These are the activations of a small neural network, seen along a few directions. Each row is one input.
In each table, some parts of the input vary, and every possible input appears once, in random order.
Descriptions start from the smaller parts, as in this example, which fits no table here: values(2) and (point or ring(9) or (line(4) and ring(8))).
Shared parts are said once, and a part with two or three values counts as separate values.
(in the rows, 128 means zero)

Other details of the inputs shift rows strongly along two fixed directions, in all tables alike. That doesn't count.

A family of inputs:
R1: [104 126  97 111 164 100  76  88 119  92  93 154 134 146]
R2: [175 147 162 155  70 139 151 212 129 127 145  96 115 126]
R3: [153 123 150 153  79 173 149 220 122 159 164 120 114  93]
R4: [142 163 177 107 113 160 137 178 129 115 126 128  82 111]
R5: [107 133 113 115 158 134 125  54 109 109  87 157 135 147]
R6: [111 114 125 150 105  90 132 121 198 166 116  73 132 124]
R7: [136 105  78 152 133  83 137 126 164 180 163  74 142 136]
R8: [136 112 116 113 130 104 170  89 107 120 129 113 169 126]
R9: [140 102 128 159  83  98 154 100 172 182 135 108 144 126]
R10: [106  76 105 166  91 100 151 135 155 172 152 120 160 117]
R11: [156 161 138 131 119 165 127 190 107  93 121 115 103 142]
R12: [115 131 143 108 154 137  94  43 137 106 128 178 150 134]
R13: [ 95 120 120 119 147  99 112 102 170 138 104 112 122 140]
R14: [152 162 160  90 153 183 113 149  87 114 124 187  82 138]
R15: [ 90 137 152 100 144 104 135  62 115  86  85 151 133 122]
R16: [118 126 132 113 145 128 149  48 101 100  93 169 142 139]
R17: [151 124 161 157  77 171 160 217 108 152 158 115 122 104]
R18: [115 123 103  80 163 101 119  67  91 109 128 155 146 126]
R19: [139 107 136 164  81  97 167  98 159 175 132 105 152 132]
R20: [143 104 120 140  93  82 170 113 136 165 150  79 174 120]
R21: [103  87 119 144 114 124 162 100 108 118 116 140 168 115]
R22: [119 116 106 133 147 112 111  92 155 163 112 139 133 148]
R23: [113 127 119 110 135  98 103  73 107  76  91 161 142 120]
R24: [107 136 122 114 155 126 106  55 108 121  88 159 135 140]
R25: [113  95 130 155 110  81 157 121 187 157 138  88 121 142]
R26: [165 151 138 132 161 178 110 184 126 150 134 144  76 147]
R27: [116 157 127 107 169 192  91 184  76 110 128 186  97 114]
R28: [120 126  84 113 151  95 115  99 132 150 141 113 145 131]
R29: [158 174 160  70 159 185  96 144  86  86 170 158 123 118]
R30: [104  86  83 188 125 102 134 149 166 181 150 110 147 124]
R31: [ 86 124 116 105 192 107  95  78 140 103  90 141 106 143]
R32: [111 116 155 146  94 100 134 110 212 143 158  93 153 130]
R33: [171 149 136 154  87 147 113 219 149 143 144  86 100 128]
R34: [ 90 107 107 152 124 119 123 107 116 140 116 132 162 112]
R35: [138 110  95 147 110  95 167 118 148 162 145  67 167 133]
R36: [141  92  95 147 114  77 160 117 153 171 171  83 146 132]
R37: [117 109 142 154  89  91 189 114 175 138 121  85 145 134]
R38: [144 101 109 136  95  84 156 111 147 169 155  84 164 111]
R39: [108 119 113 106 145  94 101  81 110  82  99 167 138 139]
R40: [163 164 147 121 130 183 109 172 121 148 127 139  84 126]
R41: [ 94 130 134 128 129 100 128  93 153 128  96 105 133 131]
R42: [115 125 122 117 139 105 136  72  98  60  86 155 152 136]
R43: [178 148 168 148  83 160 112 210 167 118 180 104 122 128]
R44: [152 182 138  79 164 175 109 154  57 102 131 140 104 117]
R45: [104 136 112 117 146 104  91  77 104  81  84 142 142 137]
R46: [124 178 162  91 158 183 128 159  98  78  99 139  80 136]
R47: [167 144 154 127 140 173 133 174 113 141 145 154  78 145]
R48: [139 130 138 137 134 180 133 203  93 125 157 159  93 114]
R49: [145 137 132 160  94 178 129 228 131 170 161 111 110 100]
R50: [153 181 129  75 170 177  95 154  68 106 134 144  96 108]
R51: [171 136 127 162 116 144 113 231 149 143 153  91  87 149]
R52: [151 153 144 105 158 160 101 171  80  69 124 168  79 140]
R53: [ 87 127 137  91 157 104 119  70 128  96  96 159 120 132]
R54: [111  82 125 163  86 120 128 121 177 156 174 120 181 112]
R55: [ 80 111 101 126 157 138 124  81  89  98  95 162 157 120]
Each input here is: values(5) and (point or (values(2) and line(5))).
- The inputs of R26 and R51 match in every part but the values(5) part. If R14 is changed in the same way as R26 into R51, which row does it become? => R39
- Change only the values(2) part in R21. List by row number the other rows that result. => R55
- Change only the values(2) part in R48. List by row number the other rows that result. => R30
- Change only the line(5) part in R28. List by row number the other rows that result. => R7, R35, R44, R50
- Change only the values(5) part in R29. List by row number the other rows that result. => R12, R32, R43, R54

A family of inputs:
R56: [166 127  97 153 107 171 170 241  89 193 165  80 110 107]
R57: [103 138 174 136 103 182 109 180 126 124 115 168 112 105]
R58: [172 114 142 192  76 162 128 216 146 153 166 141 103 126]
R59: [120 171 127  87 154 131  80  82  77  31  79 158 145 132]
R60: [114 124 140 127 111 105 135 154 155 107 158  78 136 116]
R61: [151 162 136  99 189 128  74 107 115  99  87 165  65 168]
R62: [172 117 140 144  93 153 202 226 111 148 165  99 102 140]
R63: [ 62 104 106 117 178  68 114  27 197 127  89 117 116 140]
R64: [165 154 152 140  98 171 173 175  77 110  99 123 114 128]
R65: [136  77 107 144  96  62 175  61 190 184 183  98 189 139]
R66: [123  98 100 152 140  62 138 107 220 171 131  90 113 173]
R67: [108 129 146 111 101 102 149  55 153 151 126 126 175 106]
R68: [ 95 101  52 173 146  56 107 100 196 229 129  65 144 160]
R69: [110 105 111 157 127  66 106  43 192 153  70  88 144 174]
R70: [127  96  86 140 122  34 112  57 147  96 119 109 177 135]
R71: [155 148 144 126 104 140 142  77 125 131 134 132 162 129]
R72: [104 145 159  58 179 154 125  46  87  85 134 182 136 104]
R73: [106  54 108 191  88  91 146 137 194 171 164 129 166 144]
R74: [ 97 133 153  99 160 152 167 121  64  82 103 151 111 109]
R75: [ 63 104 143 130 153 146 109  97 125  94 122 187 133 108]
R76: [109 125 146 138  95 117 184 132 117 139  93 105 143 108]
R77: [159 135 129 126 127 138 161 141  61  99 113 150 104 134]
R78: [171 147 147  81 150 148 112  74  75 102 138 183 127 131]
R79: [132 166 162 118 122 150 117 178 183 151 103  95  64 136]
R80: [131 146 133  74 175 125  95 134  84  46 133 156 120 137]
R81: [157 134 156 187  64 191 128 213 146 142 141 135 113 128]
R82: [105 178 151  70 143 144  92 125  96  52  96 143 127 112]
R83: [187 146 117 124 113 182 135 206 111 208 206  94 121 105]
R84: [ 88 104  77 139 175 152  71 117  95 140 120 186 153 103]
R85: [153 159  99 107 152 158  86 213  86 123 160 108 117 104]
- What do these inputs look like to the network? => values(5) and (point or ring(5))
- The inputs of R81 and R69 match in every part but the values(5) part. If R75 is changed in the same way as R81 into R69, which row does it become? => R63
- Change only the ring(5) part in R72. List by row number the other rows that result. => R65, R67, R71, R78
- Change only the values(5) part in R78. List by row number the other rows that result. => R58, R61, R70, R77
- Which other rows agree with R60 in the values(5) part? List them by row number. => R59, R70, R80, R82, R85
- Change only the values(5) part in R56. List by row number the other rows that result. => R68, R83, R84, R85
